A small network was shown many inputs. Here are its activations along a few directions, one row for each input.
In each table, some parts of the input vary, and every possible input appears once, in random order.
Descriptions start from the smaller parts, as in this example, which fits no table here: one of 3 separate values, together with either a single point or one of 9 places around a ring or (one of 5 places around a ring, together with one of 6 places along a line).
Shared parts are said once, and a part with two or three values counts as separate values.
(in the rows, 128 means zero)

Other details of the inputs vary at random and push rows far along three fixed directions, the same in every table; ignore that.

Table:
x1: [108 182 145 114 100 203 167 169 143 128 111 139  87]
x2: [110 158 132 148 155 178 161 154 136 122 149 112 102]
x3: [ 99 172 115 137  99 155 135 140 141  90 111 167 115]
x4: [160 104 107  61 144  48 111 127 144 137 142 126  95]
x5: [123 144 122 114 171  75 135 119 152 142 171 144  91]
x6: [141 114 105 114 122 110 161 125 152 112 128 139 118]
x7: [166  79  91  65 114  21 107 108 133 105 136 139 131]
x8: [147 135 148  86 139  91  88 119 135 141 120 121 144]
x9: [114 145 146 147  98 171 129 120 119 120  68 134 156]
x10: [121 154 100 138 147 131 167 150 172 108 140 177 109]
x11: [123 122 148 126  76 173 120 148 100 141  79 104 116]
x12: [138 149 151  88 112 130 104 158 129 144  92 142 139]
x13: [130 108 103 118 138 100 123 126 137 121 133 153 146]
x14: [136 129 136 100 150  94  91 121 134 132 124 120 128]
x15: [118 139 128 170 139 170 117 126 127 133 150 120 111]
x16: [107 170  94 133 143 146 152 162 167 121 157 136  73]
x17: [ 94 177 120 154 126 183 145 182 153 127 131 159  81]
x18: [123 119  94 119 127 124 136 120 129 116 126 131 145]
x19: [142 135  72 121 160 100 131 136 160 133 184 135  80]
x20: [130 123 143 120 116 108  74 119 120 143 100 108 141]
x21: [115 159 130 130  74 142  96 130 106 164  85 153 111]
x22: [135  67 178 197 167 117 151  69  85 111 186  76 186]
x23: [115 161 117 122 162 135 143 169 159 124 150 158  86]
x24: [106 130 136 138  92 166 107 113 100 123  75 131 169]
x25: [166  88  96  80 141  17  96 117 137 108 140 157 146]
x26: [128  55 142 186 160 174 176  94 102 109 181  73 162]
x27: [127 129 125 168 139 170 126 148 124 137 151 131 110]
x28: [140 136 189  91  71 122  79 114  82 173  49 114 182]
x29: [ 94 184 123 154 108 165 175 132 152 124 108 174 111]
x30: [143  76 150 193 178 159 178  97 111 112 167  68 178]
x31: [149  89 186 166 188 166 154 112 103 130 185  44 173]
x32: [151  98 144 104  44 152  73 128  66 160  46 103 142]
x33: [122 121 152 137 115 109 103 114 109 161 115 113 137]
x34: [140 108 123 121 107 110 123 120 103 102 112 115 159]
x35: [118 126  89 119 160  65 146  94 159 126 176 161 120]
Each input here is: one of 5 places along a line, together with either one of 3 separate values or one of 4 places along a line.
- Changing only the place on the line of 5 turns x21 into x19. The same change can be made to x33. Which row results? => x16
- Change only the place on the line of 4 in x11. List by row number the other rows that result. => x1, x4, x32

Table:
x36: [135 109  87 164 163 154 175 133 157  94 192 118  91]
x37: [ 95 186 158 121  87 206  95 168 110 140  57 142 134]
x38: [157  36 155 175 176  71  94  69  90 163 163  81 180]
x39: [133 119 134 128 145  77 102  86 133 160 138 118 141]
x40: [187  16 120  99 133  27  76  87  79 154 135  89 167]
x41: [158  81 160 140 117  83  67  71  82 160  99 103 187]
x42: [138 103 125 119 131  81 111 103 128 128 143 104 128]
x43: [155  94 112  94 147  37  72  87 125 140 146 110 159]
x44: [100 165 121 161 175 161 151 135 151 120 184 124 103]
x45: [169  36 153 161 159  78 102  70  90 123 170  62 172]
x46: [125 128 146 121 153 125 128 133 144 125 152 114 111]
x47: [141 131 119 148 206 159 193 165 173  99 212 108  88]
x48: [123 121 175 123  12 203 102 130  48 155  16  96 174]
x49: [124 160  44  65  94  47  66 155 162 135  93 212  87]
x50: [137 150  71  74 142  97 147 150 170 118 147 143  72]
x51: [147  77 142 105  98  87 136  90  93 113  93 125 200]
x52: [113 190  76  53  91  34 116 115 180 122  72 241 124]
x53: [ 91 163 124 198 121 213 140 142 126 107 139 140 118]
x54: [113 146 141 169 233 125 169 117 183 140 233 125  91]
x55: [107 126 106 178 150 148 158 139 140 109 179 139  82]
x56: [123 117 148 172  87 205 151 132  90 123 117 113 130]
x57: [155 102 144  93 144 108 127 127 127 142 149 109 123]
x58: [ 88 196 161 137  74 192 113 138 103 168  55 144 122]
x59: [ 79 183  96 165 159 151 189 134 178  71 167 191 128]
x60: [113 139 126 152 173 133 166 128 153 117 195 110  84]
x61: [128 221 106  35  96  59  76 173 178 168  62 216  81]
x62: [141 144  34  35  62  66  88 173 157 133  55 199  79]
x63: [154 116 143 117 172 113 155 145 146 132 185 113 111]
x64: [156  99 190 120 134 114  96 131  93 142 109  82 164]
x65: [110 155 203 169 109 229 107 162  84 140  79  99 172]
x66: [ 88 138 175 179  77 209 166 121  85  90  66 130 188]
x67: [118 128 138 163  94 224 159 139 105 116 103  89 137]
x68: [154  99 127  93 134  90 127 114 116 146 149 100 122]
x69: [102 157  79 148 145 169 227 144 181  60 158 175 109]
x70: [122 148 139 105  87 204 132 172 119 127  68 117 121]
- What do these inputs look like to the network? => one of 5 places along a line, together with either a single point or one of 6 places along a line
- Changing only the place on the line of 5 turns x66 into x52. The same change can be made to x64. Which row results? => x61
- List by row number the other rows that have the place on the line of 5 in common with x50. => x36, x47, x62, x67, x69, x70
